These are the activations of a small network on made-up records, seen along a few directions, one row for each record.
After each row come some of the record's fields: U, F, G, B, D, Z, H, N.
A field that a record lacks is left out.
Other fields move the rows too, some of them a lot.
In the rows, zero is written as 500.
Random noise pushes rows far along 5 fixed directions. That doesn't count. These rows show it; they differ only by the noise:
[571 481 684 443 507 494 336 486 292 534 533 330 654 473 599 353 634 661
 289 405 379 507 677 424 562 414]
[365 532 339 538 529 596 491 627 574 378 513 533 471 497 439 562 624 262
 773 783 557 378 417 718 455 517]
[467 430 592 491 695 402 595 787 400 557 571 371 875 375 760 575 705 465
 633 499 457 565 620 474 571 503]
[459 446 482 505 554 434 532 731 359 494 525 432 696 510 662 489 623 513
 428 534 592 577 631 425 490 552]
[392 331 466 438 501 516 581 560 561 435 477 545 487 509 511 534 566 469
 642 618 767 609 474 414 471 718]
[415 458 252 523 524 455 557 584 505 302 516 561 253 684 523 550 435 457
 480 796 896 683 526 471 274 750]
[427 359 530 422 421 568 470 474 506 458 459 515 481 510 452 438 583 526
 525 548 667 534 496 416 514 633]

[629 431 760 352 806 399 437 273 493 448 658 291 388 392 719 563 513 650
 640 557 450 766 633 445 456 574]
G=g1, B=b2, Z=z2, H=h1, N=n4
[417 457 342 488 434 489 424 571 395 456 527 518 471 552 455 425 675 370
 339 525 558 504 666 445 521 418]
U=u1, F=f2, G=g1, B=b3, Z=z2, H=h2, N=n2
[529 671 447 537 546 561 323 434 490 465 588 457 466 474 427 481 625 361
 543 605 241 302 532 730 513 256]
U=u2, F=f1, G=g1, B=b2, Z=z2, H=h3, N=n1
[479 685 448 597 641 558 521 799 472 526 503 449 684 404 685 605 450 452
 743 625 363 405 428 724 458 511]
U=u2, F=f1, G=g3, D=d2, Z=z1, H=h1, N=n4
[632 548 482 495 422 454 430 264 455 476 491 517 244 637 433 411 328 676
 195 421 529 582 547 395 410 496]
U=u2, F=f1, G=g1, B=b4, Z=z1, H=h1, N=n3
[438 367 445 402 356 606 497 283 695 504 379 634 246 484 316 503 452 486
 674 491 636 514 336 438 500 641]
U=u1, F=f2, G=g1, B=b1, Z=z1, H=h1, N=n4
[652 721 610 501 543 547 155 289 327 464 569 287 395 493 520 365 511 600
 299 516 140 356 640 679 472 210]
U=u1, F=f1, G=g1, B=b3, Z=z2, H=h3, N=n4
[635 465 718 430 711 331 441 420 317 504 635 268 579 467 744 482 535 679
 341 417 418 693 745 378 482 442]
G=g4, Z=z2, N=n1
[447 693 190 675 196 562 402 686 340 486 411 603 511 681 332 354 481 385
  94 477 450 235 520 587 469 304]
G=g4, Z=z1, H=h3, N=n1
[420 513 359 470 510 549 403 460 570 456 528 534 323 449 413 518 615 336
 648 612 484 484 522 576 515 443]
U=u2, F=f2, G=g1, B=b1, Z=z1, H=h2, N=n2
[567 609 294 593 636 336 530 457 473 356 602 469 196 672 554 572 351 477
 346 685 623 688 593 532 288 515]
G=g1, B=b1, Z=z1, H=h2, N=n2
[499 333 675 414 553 473 576 368 602 508 498 485 466 430 542 550 445 615
 631 436 628 665 456 344 538 677]
G=g4, Z=z1, H=h2, N=n3
[370 528 269 509 255 638 314 555 421 431 441 595 358 585 339 358 587 387
 324 607 590 356 562 527 497 443]
U=u2, F=f1, G=g1, B=b3, Z=z2, H=h2, N=n2
[493 452 573 491 350 610 428 219 518 388 491 541 355 594 229 358 502 473
 344 472 520 397 452 489 550 449]
G=g4, Z=z2, H=h2, N=n3
[499 624 577 482 483 639 325 515 463 538 468 420 560 397 491 454 553 494
 626 531 265 305 465 689 550 376]
U=u1, F=f2, G=g3, D=d2, Z=z1, N=n1
[557 621 546 525 462 532 426 460 471 583 479 458 579 421 474 464 490 504
 465 398 217 317 478 598 584 306]
G=g1, B=b1, Z=z1, H=h2, N=n3
[414 433 532 529 322 555 477 700 300 513 458 494 748 557 466 335 609 502
 232 397 553 390 603 402 610 453]
G=g2, Z=z2, H=h2, N=n2
[413 467 541 503 391 674 518 340 692 429 422 610 379 509 238 498 450 407
 699 581 573 358 268 602 538 566]
U=u1, F=f2, G=g3, D=d2, Z=z1, H=h2, N=n2
[562 368 696 440 510 470 591 364 530 503 479 496 500 537 501 481 403 674
 453 385 621 645 457 332 485 646]
U=u1, F=f2, G=g3, D=d1, Z=z1, H=h1, N=n4
[530 346 528 418 689 342 600 405 551 460 576 446 417 493 626 606 529 522
 590 528 662 770 587 364 437 632]
U=u1, F=f2, G=g1, B=b3, Z=z2, N=n1
[566 533 443 491 611 431 466 297 557 382 602 493 240 590 474 547 442 499
 477 639 576 616 541 522 372 526]
U=u2, F=f1, G=g1, B=b2, Z=z2, H=h3, N=n1
[471 467 406 484 321 553 398 397 484 517 470 583 440 539 319 393 623 413
 332 417 474 406 538 461 578 399]
U=u2, F=f2, G=g1, B=b3, Z=z2, H=h3, N=n1
[487 430 617 477 433 554 524 458 491 488 454 506 498 511 495 443 411 628
 448 458 605 541 452 394 510 641]
G=g2, Z=z1, H=h1, N=n3
[511 612 395 539 584 461 507 592 524 456 535 516 413 522 601 590 375 513
 569 620 552 564 487 567 381 575]
U=u2, F=f1, G=g3, D=d1, Z=z1, H=h3, N=n1
[426 340 621 468 409 599 653 445 632 492 363 592 513 496 405 511 389 563
 662 460 706 530 293 409 536 734]
U=u1, F=f2, G=g3, D=d2, Z=z1, H=h1, N=n3
[406 446 557 496 458 559 549 705 476 562 431 515 718 441 552 495 534 524
 616 470 560 460 451 467 571 572]
U=u1, F=f1, G=g3, D=d1, Z=z1, H=h2, N=n3
[606 499 656 497 492 460 519 326 497 571 514 476 544 476 420 455 459 560
 393 296 346 498 488 464 603 394]
U=u2, F=f2, G=g3, D=d1, Z=z1, H=h2, N=n3
[409 316 561 423 412 468 530 591 436 628 510 528 756 405 491 429 770 426
 406 287 504 507 646 288 726 403]
U=u2, F=f1, G=g1, B=b3, Z=z2, H=h2, N=n2
[462 610 297 569 468 525 434 569 504 457 504 556 420 560 457 519 522 378
 491 648 482 396 506 634 436 416]
U=u2, F=f1, G=g1, B=b2, Z=z2, H=h3, N=n4
[489 396 475 383 266 631 339 257 537 484 415 596 261 576 308 349 475 618
 333 460 648 494 490 361 491 598]
U=u2, F=f1, G=g1, B=b2, Z=z2, H=h3, N=n4
[550 626 538 474 637 529 319 328 549 457 580 405 299 420 516 548 526 472
 698 643 300 464 510 685 461 378]
U=u1, F=f1, G=g1, B=b1, Z=z1, H=h2, N=n3
[389 386 567 531 678 433 762 746 581 501 584 495 863 375 595 651 711 254
 792 538 498 484 474 537 636 490]
G=g1, B=b2, Z=z2, H=h2, N=n3
[437 386 430 475 156 508 495 612 382 652 366 623 652 534 412 330 594 546
 119 214 554 431 582 236 652 453]
G=g1, B=b1, Z=z1, H=h2, N=n3
[538 525 354 492 320 504 461 414 502 508 429 605 286 623 414 431 367 583
 279 471 578 488 486 430 411 528]
U=u1, F=f1, G=g1, B=b4, Z=z1, H=h1, N=n4
[541 412 621 454 616 422 505 477 462 542 577 417 626 437 576 497 673 508
 516 427 435 575 612 431 584 427]
U=u2, F=f2, G=g1, B=b2, Z=z2, H=h1, N=n4

Which values does each new row have?
[484 593 395 601 442 560 519 613 465 411 431 528 471 643 466 492 331 529
 425 608 609 450 409 584 362 604]
U=u1, F=f2, G=g3, D=d1, Z=z1, H=h3, N=n4
[543 602 467 548 357 539 355 461 391 530 465 481 465 553 420 364 548 531
 259 409 366 396 556 509 529 331]
U=u2, F=f2, G=g1, B=b1, Z=z1, H=h1, N=n3
[531 525 522 491 738 378 544 575 476 490 603 382 551 414 726 629 512 473
 661 602 445 604 587 563 464 492]
G=g1, B=b3, Z=z2, H=h2, N=n3
[410 529 354 559 286 579 516 752 458 558 368 637 602 551 504 451 419 561
 370 464 653 435 442 423 489 628]
U=u2, F=f1, G=g3, D=d2, Z=z1, H=h3, N=n1
[467 383 449 414 630 425 530 456 568 468 585 508 390 457 574 588 564 447
 622 575 648 689 594 408 484 603]
U=u2, F=f1, G=g1, B=b3, Z=z2, H=h2, N=n2
[404 571 400 576 407 638 522 573 603 425 443 599 501 547 326 519 491 330
 659 625 504 292 315 690 483 496]
U=u1, F=f2, G=g3, D=d1, Z=z1, H=h3, N=n1
[557 590 463 606 607 374 630 686 456 567 549 484 723 484 606 589 488 439
 469 412 377 504 515 550 526 421]
U=u2, F=f2, G=g3, D=d1, Z=z1, H=h3, N=n1
[518 566 540 531 373 579 395 650 308 541 400 448 639 559 568 363 423 704
 229 413 498 447 548 436 473 547]
U=u1, F=f2, G=g3, D=d2, Z=z1, H=h3, N=n4
[529 385 618 399 511 431 578 390 587 621 486 506 535 372 536 543 491 559
 570 321 448 567 496 358 604 506]
G=g1, B=b1, Z=z1, H=h2, N=n3
[704 420 727 418 555 397 524  94 541 486 526 459 242 568 489 476 253 794
 339 350 583 777 490 312 435 646]
U=u2, F=f2, G=g3, D=d1, Z=z1, H=h1, N=n3
[384 394 530 476 424 666 527 452 630 423 446 568 509 455 319 492 602 335
 746 588 544 368 333 596 584 559]
G=g1, B=b2, Z=z2, H=h1, N=n4
[588 689 638 581 688 504 435 686 336 512 545 301 721 440 743 521 468 599
 531 536 268 455 545 659 463 426]
U=u1, F=f2, G=g3, D=d2, Z=z1, H=h1, N=n4
[491 660 481 590 461 611 434 574 487 476 467 492 567 518 439 478 479 454
 529 566 365 296 407 691 484 420]
U=u1, F=f2, G=g3, D=d2, Z=z1, H=h3, N=n1
[555 355 631 431 495 408 446 401 370 492 549 422 526 564 542 380 601 665
 203 366 614 688 693 240 530 532]
U=u2, F=f2, G=g1, B=b2, Z=z2, H=h3, N=n1
[579 338 729 391 700 364 656 509 536 658 526 428 713 325 735 617 465 668
 646 277 494 759 536 298 585 661]
U=u2, F=f2, G=g3, D=d1, Z=z1, H=h3, N=n4
[567 461 616 490 443 490 537 556 389 561 428 462 620 548 596 426 392 734
 299 362 563 566 524 358 469 606]
U=u1, F=f2, G=g3, D=d2, Z=z1, H=h1, N=n4
[495 477 362 529 477 429 513 447 475 407 569 566 339 659 424 474 501 460
 284 571 674 596 597 416 426 511]
U=u2, F=f1, G=g1, B=b2, Z=z2, H=h2, N=n2
